Look-ups in named tables: a row name and a column name give one cell, copied from the table.

Table Kes
        Zezop  Depa
Zes       223   135
Vozok      37    86
Laru       57   205
Nivaga    134   207

Zezop of Vozok: 37
Depa of Laru: 205
Zezop of Laru: 57
Depa of Vozok: 86
Zezop of Zes: 223
Depa of Nivaga: 207
Depa of Zes: 135
Zezop of Nivaga: 134

Table Bom
,Vanosut,Rifa,Kavut,Kez
Tolu,100,100,150,78
Mipa,175,75,166,86
Vafav,139,57,193,94

What is the Vanosut of Mipa in Bom?
175
What is the Rifa of Mipa in Bom?
75
What is the Kavut of Mipa in Bom?
166
What is the Kavut of Tolu in Bom?
150
What is the Rifa of Vafav in Bom?
57
What is the Vanosut of Tolu in Bom?
100
What is the Kez of Mipa in Bom?
86
What is the Kez of Tolu in Bom?
78
What is the Vanosut of Vafav in Bom?
139
What is the Kez of Vafav in Bom?
94
What is the Rifa of Tolu in Bom?
100
What is the Kavut of Vafav in Bom?
193
Which row has the largest Kavut? Vafav

Fozela:
columns: Rupulo, Ret, Zibez, Nid, Naguzop
Gatifi: [22, 4, 46, -26, 44]
Nimu: [75, 49, -81, 18, -32]
Luvoka: [-81, 72, 10, 5, -34]
Tep: [32, 44, 69, 0, 63]
Zar: [9, 25, 0, -23, 64]

Nid of Luvoka: 5
Naguzop of Nimu: -32
Ret of Nimu: 49
Zibez of Nimu: -81
Naguzop of Zar: 64
Ret of Zar: 25
Rupulo of Gatifi: 22
Zibez of Luvoka: 10
Naguzop of Tep: 63
Nid of Nimu: 18
Rupulo of Nimu: 75
Rupulo of Tep: 32
Nid of Gatifi: -26
Nid of Zar: -23
Zibez of Tep: 69
Ret of Luvoka: 72

Paz:
	Rided	Moki	Takud	Lamozaz	Pemal	Dabap	Ditupe	Toku	Lak
Kovena	71	82	107	120	3	78	240	135	70
Fuf	56	123	69	113	9	153	238	89	125
Gilu	92	131	22	126	8	124	202	71	69
Kagig	52	128	63	125	7	159	239	78	93
Bugo	109	81	113	111	13	49	211	116	101
Fup	94	133	41	128	8	120	213	61	94

Pemal of Fup: 8
Toku of Kovena: 135
Rided of Fup: 94
Lak of Gilu: 69
Ditupe of Fuf: 238
Lamozaz of Fuf: 113
Takud of Kagig: 63
Dabap of Kagig: 159
Rided of Bugo: 109
Toku of Fuf: 89
Ditupe of Bugo: 211
Lak of Fup: 94
Moki of Gilu: 131
Which row has the largest Dabap? Kagig

Table Feb
,Dapemob,Dem,Safu,Vup,Nub,Podozez,Borutuf,Semu
Sozikun,101,129,63,93,120,67,150,141
Zopafo,116,65,100,65,73,64,66,54
Gova,112,16,164,10,115,145,93,109
Soz,78,170,8,99,139,30,203,192
Sevu,40,95,109,98,105,61,105,89
Zozor,62,119,84,97,136,101,117,104
Dabud,58,113,31,152,50,49,71,69
Medit,76,190,44,107,225,159,173,155
Mupive,113,42,93,34,86,69,69,57
Vokogak,58,150,37,81,181,120,145,133

Safu of Zopafo is 100
Semu of Vokogak is 133
Podozez of Soz is 30
Dem of Mupive is 42
Dem of Zozor is 119
Podozez of Gova is 145
Nub of Zopafo is 73
Podozez of Medit is 159
Vup of Zopafo is 65
Vup of Mupive is 34
Podozez of Mupive is 69
Nub of Mupive is 86
Dapemob of Gova is 112
Safu of Sevu is 109
Semu of Sevu is 89
Dem of Sozikun is 129
Vup of Sevu is 98
Semu of Zopafo is 54

Rof
         Bekev  Mifo   Bop  Pofalu  Bizi   Ter
Relolaz   0.16  0.03  0.14    0.25  0.16  0.28
Goboviz   0.07  0.20  0.15    0.15  0.85  0.41
Lafak     0.20  0.32  0.30    0.19  0.44  0.17
Tiri      0.60  0.40  0.32    0.33  0.28  0.30
Lof       0.13  0.42  0.61    0.60  0.06  0.08

Relolaz, Mifo: 0.03
Tiri, Mifo: 0.40
Relolaz, Ter: 0.28
Goboviz, Bizi: 0.85
Lof, Bekev: 0.13
Relolaz, Pofalu: 0.25
Lof, Mifo: 0.42
Goboviz, Mifo: 0.20

Regiked =
|  | Kam | Bipeba | Kono | Doda | Vakiv |
|---|---|---|---|---|---|
| Sudir | 78 | 0 | 21 | 63 | 85 |
| Pok | 118 | 71 | 126 | 103 | 73 |
| Vubari | 77 | 122 | 81 | 108 | 91 |
| Mato | 50 | 212 | 137 | 103 | 117 |
| Vofimo | 148 | 152 | 165 | 59 | 144 |
| Lonuzan | 30 | 96 | 83 | 114 | 116 |
| Temukat | 91 | 81 | 72 | 72 | 92 |
| Farin | 82 | 46 | 73 | 89 | 107 |
| Zosud | 142 | 32 | 70 | 87 | 50 |
| Sefuzus | 118 | 27 | 127 | 124 | 70 |
| Gosusof | 87 | 79 | 94 | 99 | 99 |

Sefuzus, Kono -> 127
Mato, Doda -> 103
Temukat, Kono -> 72
Vofimo, Doda -> 59
Mato, Kono -> 137
Lonuzan, Bipeba -> 96
Mato, Kam -> 50
Farin, Kono -> 73
Lonuzan, Vakiv -> 116
Vubari, Bipeba -> 122
Gosusof, Doda -> 99
Farin, Bipeba -> 46

Pov:
	Kovafit	Rifitot	Lari	Musig	Vemo	Ger	Reken	Dese
Lol	62	103	219	5	128	78	15	18
Bet	107	71	51	162	84	98	32	179
Mebo	70	99	166	46	140	123	44	60
Fana	128	50	102	139	107	54	90	1

Bet, Reken: 32
Lol, Reken: 15
Lol, Dese: 18
Lol, Lari: 219
Mebo, Musig: 46
Bet, Ger: 98
Lol, Kovafit: 62
Bet, Kovafit: 107
Mebo, Ger: 123
Bet, Musig: 162
Mebo, Kovafit: 70
Row with the largest Vemo: Mebo

Bona:
        Vafiku    Vek    Gez
Raf      24465  31153  30575
Kuzi     24290  52375  66629
Sokuf    15577  25642  18005
Ler      44360  45191  14293
Kop      43431   3069  16880
Negura   24290  35944  26679
Muk      10219  30177  27661
Daz      18199  44986  46021
Ripef      186  31992  15263
Kefeni   26732  40885  41440
Mir      27295  27668  33964
Veg      27263  85385  49890
Ros       2441  38597   5505
Kedu     19340  25346  24523

Vek of Muk is 30177
Vek of Sokuf is 25642
Gez of Kedu is 24523
Vek of Ler is 45191
Vek of Mir is 27668
Gez of Kop is 16880

Sifo
fields: Zilod, Fuvi, Dilive, Milok, Riz, Miresod, Zup, Roda
Zorivo: [9, 131, -118, 255, -750, 70, -105, -549]
Rokemo: [427, -22, 328, -613, -381, 665, -191, 750]
Zon: [660, 613, 356, -118, 111, -566, -168, 426]
Vadofe: [-163, -663, -403, 333, -323, 622, -299, 510]
Karep: [-75, -551, -387, 338, 48, -104, 421, -538]
Sopu: [560, 723, 237, -717, 288, 118, -24, -505]
Nar: [-517, 137, 325, -669, 460, 734, -146, -757]
Bituk: [-798, -346, 387, -395, -810, -571, -374, -642]

Zup of Zorivo = -105
Zilod of Vadofe = -163
Miresod of Nar = 734
Roda of Karep = -538
Roda of Sopu = -505
Fuvi of Bituk = -346
Riz of Vadofe = -323

Lev
cols = Moge, Gazamuf, Kogamas, Seg, Kedet, Tupifa
Kipovo: [7763, 6111, 6555, 4778, 3086, 7719]
Sapur: [4599, 2948, 4737, 7881, 3106, 6036]
Tezukom: [7603, 4877, 7400, 6969, 9017, 8402]
Tusol: [5367, 4654, 7374, 3253, 6921, 6326]
Zed: [8734, 5788, 4911, 7242, 5495, 7678]
Luk: [7372, 6247, 3392, 4733, 4928, 4973]
Dugi: [6776, 6935, 9227, 6733, 5026, 1975]
Pakura: [6390, 6724, 4949, 4808, 4867, 5315]

Sapur, Tupifa -> 6036
Sapur, Kedet -> 3106
Tusol, Tupifa -> 6326
Luk, Gazamuf -> 6247
Tusol, Kogamas -> 7374
Kipovo, Kogamas -> 6555
Pakura, Gazamuf -> 6724
Sapur, Moge -> 4599
Zed, Gazamuf -> 5788
Zed, Kogamas -> 4911
Zed, Seg -> 7242
Pakura, Tupifa -> 5315
Tusol, Gazamuf -> 4654
Tusol, Seg -> 3253
Tusol, Kedet -> 6921
Pakura, Kedet -> 4867
Zed, Kedet -> 5495
Tezukom, Moge -> 7603

Giziz
|  | Vevozuf | Pez | Zeg |
|---|---|---|---|
| Rab | 216 | 31 | 69 |
| Fepav | 85 | 155 | 82 |
| Vezona | 132 | 120 | 125 |

What is the Vevozuf of Fepav in Giziz?
85
What is the Pez of Fepav in Giziz?
155
What is the Zeg of Fepav in Giziz?
82
What is the Zeg of Vezona in Giziz?
125
What is the Vevozuf of Rab in Giziz?
216
What is the Zeg of Rab in Giziz?
69
What is the Vevozuf of Vezona in Giziz?
132

Fot =
|  | Rerir | Rar | Per | Zumezev | Dopa | Sesatep | Tet | Semug | Kov | Nomiki |
|---|---|---|---|---|---|---|---|---|---|---|
| Sazep | 124 | 149 | 96 | 60 | 88 | 148 | 217 | 163 | 96 | 81 |
| Dafu | 142 | 99 | 62 | 74 | 131 | 213 | 178 | 98 | 78 | 107 |
| Gez | 79 | 103 | 168 | 201 | 136 | 91 | 69 | 83 | 140 | 112 |
| Gegudo | 101 | 65 | 70 | 138 | 208 | 191 | 104 | 83 | 105 | 181 |
| Bufep | 79 | 149 | 147 | 89 | 79 | 91 | 158 | 217 | 166 | 90 |
| Muvasur | 219 | 170 | 100 | 79 | 107 | 196 | 187 | 103 | 56 | 73 |
| Navuma | 191 | 111 | 83 | 113 | 179 | 196 | 114 | 73 | 56 | 94 |
| Fani | 79 | 111 | 181 | 196 | 127 | 96 | 89 | 143 | 192 | 160 |
| Sem | 106 | 77 | 104 | 176 | 208 | 130 | 79 | 73 | 91 | 129 |
| Pas | 92 | 174 | 194 | 152 | 88 | 96 | 128 | 207 | 170 | 90 |
| Pifube | 164 | 200 | 164 | 99 | 83 | 122 | 207 | 177 | 105 | 77 |
| Nuz | 79 | 65 | 126 | 191 | 203 | 117 | 84 | 93 | 170 | 221 |

Nomiki of Sem is 129
Nomiki of Fani is 160
Semug of Navuma is 73
Semug of Fani is 143
Kov of Fani is 192
Rerir of Muvasur is 219
Sesatep of Fani is 96
Row with the largest Kov: Fani

